These are the activations of a small neural network, seen along a few directions. Each row is one input.
Each table varies a few parts of the input and shows all the possible inputs, shuffled.
A made-up example of a description, with smaller parts first: one of 5 places around a ring, together with either a single point or (one of 2 separate values, together with one of 4 places along a line) or one of 11 places around a ring.
Shared parts are said once, and a part with two or three values counts as separate values.
In the rows, zero is written as 128.

Other details of the inputs shift rows strongly along two fixed directions, in all tables alike. That doesn't count.
These rows show it; all are for the same input, with only those details redrawn:
[118 148 119 135 110 107 149 139 128 117 115 135 137 113 126 134 127]
[101 133  91 121 128 172 145 125 116 146 143 133 117 132  82 158 125]
[109 145 105 129 109 122 155 137 130 124 119 135 129 113 113 141 130]
[190 106 190 167 176 127  55  99  70 124 142 123 168 189 156 108  85]
[133 157 139 146  97  60 150 150 136  95  95 137 152 100 160 117 128]
[103 131  91 122 129 171 144 125 116 145 141 132 117 133  83 156 125]
[119 146 119 135 111 108 149 138 127 117 115 134 137 115 126 133 127]
[106 156 105 131  97 101 166 147 137 115 109 137 130  98 122 138 135]

Rows:
R1: [152 115 147 123 180 176  86 102 116 151 148 124 148 152 131 111 108]
R2: [194 102 192 146 195 141  48  89 106 141 139 124 168 172 174  90  96]
R3: [117 141 103 113 132 180 139 115 129 154 143 134 143 129  96 148 121]
R4: [106 123  85 105 148 168 160 132 153 151 166 144  67 120  70 151 148]
R5: [141 147 137 133 114 101 137 125 150 127 112 137 165 112 151 121 123]
R6: [103 131  91 122 129 171 144 125 116 145 141 132 117 133  83 156 125]
R7: [134  85 152 122 154 171  77 116 103 138 154 106 108 172 134 121 127]
R8: [142 132 163 121  85  41 137 154 173  92  82 122 146  81 206  88 156]
R9: [120 121 134 102 109 122 134 145 154 119 115 119 127  98 152 112 149]
R10: [100 119  76 106 139 165 161 123 160 154 170 146  57 120  67 150 152]
R11: [106 114 124 116  98 100 138 146 151 117 114 112 101 115 154 119 160]
R12: [105 121 109 113 124 160 134 135 117 129 133 112  95 135  95 150 133]
R13: [177 102 178 162 171 136  62  95  78 140 149 124 156 188 143 117  91]
R14: [142 143 167 148  81  13 145 155 149  74  72 114 133  95 194  97 144]
Question: What do these inputs look like to the network?
Answer: one of 2 separate values, together with either a single point or one of 6 places around a ring
Question: Changing only the choice among 2 separate values turns R13 into R6. The same change can be made to R2. Which row results?
Answer: R1
Question: Which other rows does R11 become when the choice among 2 separate values takes its other values? List them by row number.
Answer: R7

Rows:
R15: [146 111 135 130 138 179 103 109  95 141 165 133 144 167 100 143 111]
R16: [150 114 147 138 162 168  90 118  70 128 152 116 127 181  97 145 103]
R17: [145  94 149 128 149 181  80 117  93 144 163 123 123 168 114 129 118]
R18: [109 166  98 129 126 107 165 129 159 136 110 142 136  95 126 125 130]
R19: [111 138 108 112 118 112 153 137 169 129 107 123 106  94 142 112 154]
R20: [135 122 136 146 170 173  92 106  85 146 136 119 144 171 112 139  96]
R21: [ 87 151  76 121 143 157 158 132 135 145 121 133 114 105  92 144 126]
R22: [115 156 106 121 104 110 161 125 160 137 113 139 149  96 130 139 129]
R23: [118 151 114 128 120  95 162 156 133  96 106 137 119  95 118 126 132]
R24: [142  95 146 123 143 164  82 108 116 146 146 117 142 162 143 122 131]
R25: [ 91 132  96 108 115 154 155 144 136 126 147 135  85 120  91 151 145]
R26: [168 115 160 138 145 150  94 104 104 132 153 135 148 157 119 126 105]
R27: [156 132 192 147 111  38 104 146 130  77  80 101 148 125 214  82 125]
R28: [184 127 194 146 118  45 112 136 152  98 113 141 157 117 192  94 129]
R29: [104 126  96 104 105 156 158 139 152 146 158 140 110 116  95 153 154]
R30: [115 150 107 127 100 108 155 131 146 131 112 141 162 109 138 132 128]
R31: [112 130 115 102  98 117 148 133 167 131 108 125 120  94 142 126 156]
R32: [115 132 102 111 137 145 158 134 159 143 148 141  91 113  98 138 146]
R33: [172 154 176 159 126  42 127 134 135  82 101 143 159 111 175  87 120]
R34: [117 138 118 122 125  93 155 154 152 103 122 143 100  93 134 115 143]
R35: [ 78 114  98  94 104 165 149 138 136 143 122 104 108 111 108 145 148]
R36: [137  96 129 175 129  98 101  92 101 152 140 121 102 183 128 142 121]
R37: [142 101 148 131 169 142  88 119 117 125 128 105 115 144 147 103 118]
R38: [145 121 149 144 144 144  97 114  92 138 118 121 166 152 147 126  99]
R39: [107 136 106 115 102 156 152 145 107 127 128 121 125 120  97 155 133]
Question: What do these inputs look like to the network?
Answer: either a single point or (one of 4 places along a line, together with one of 6 places around a ring)
Question: Which other rows does R16 become when the place on the ring of 6 takes its other values? List them by row number.
Answer: R15, R23, R26, R33, R39
Question: Which other rows does R23 become when the place on the line of 4 takes its other values? List them by row number.
Answer: R21, R34, R37

Rows:
R40: [123 112 103 123 170 211 105  91 109 178 169 131 124 167  82 151 111]
R41: [174 110 180 159 162 116  66 100  95 131 123 120 174 168 177 100  98]
R42: [ 88 124  82 113 119 190 148 132 109 148 156 129 104 140  68 170 132]
R43: [101 126  82 111 127 190 152 124 121 157 164 142 107 134  62 168 132]
R44: [188  86 209 141 145  87  59 121 121 104 135 117 138 158 201  78 130]
R45: [198 130 202 161 150  76  82 111 113 107 111 126 179 149 185  93  99]
R46: [ 99 130  83 103 129 201 148 121 131 163 161 141 119 130  70 163 132]
R47: [185 130 186 165 159  81  88 120 101 102 121 136 162 150 169  94  99]
R48: [ 79 151  78 127  90 114 179 146 142 126 111 132 108 101 106 153 144]
R49: [111 141 130 105  71  43 177 166 196  90  83 116  97  63 172 104 177]
R50: [117  73 114 108 169 207  91 103 121 174 174 112  77 170  98 138 138]
R51: [ 92 126 101  95 110 118 163 160 173 116 118 124  79  86 130 122 168]
R52: [116 170 116 131  77  50 188 155 166  96  87 137 129  72 138 129 143]
R53: [180 117 188 152 170 120  65 112  90 117 123 120 173 161 174  93  96]
R54: [124 117 107 115 179 222 108 103 104 165 169 132 122 159  75 146 108]
R55: [185 127 185 174 148  64  86 111 107 109 118 136 165 154 180  96 103]
R56: [101 168 112 116  68  68 187 158 172 101  73 125 141  63 152 126 148]
R57: [ 86 148  88 106  83 133 175 150 153 128 115 135 132  88 114 145 148]
R58: [ 99 167 108 128  67  59 188 162 155  92  82 126 122  78 137 135 147]
R59: [115 110 106 126 168 212 106 113  81 154 165 122 107 171  71 155 108]
Question: What do these inputs look like to the network?
Answer: one of 4 separate values, together with either a single point or one of 4 places along a line
Question: Changing only the choice among 4 separate values turns R57 into R56. The same change can be made to R44. Which row results?
Answer: R49
Question: Which other rows does R54 become when the choice among 4 separate values takes its other values? List them by row number.
Answer: R40, R45, R46
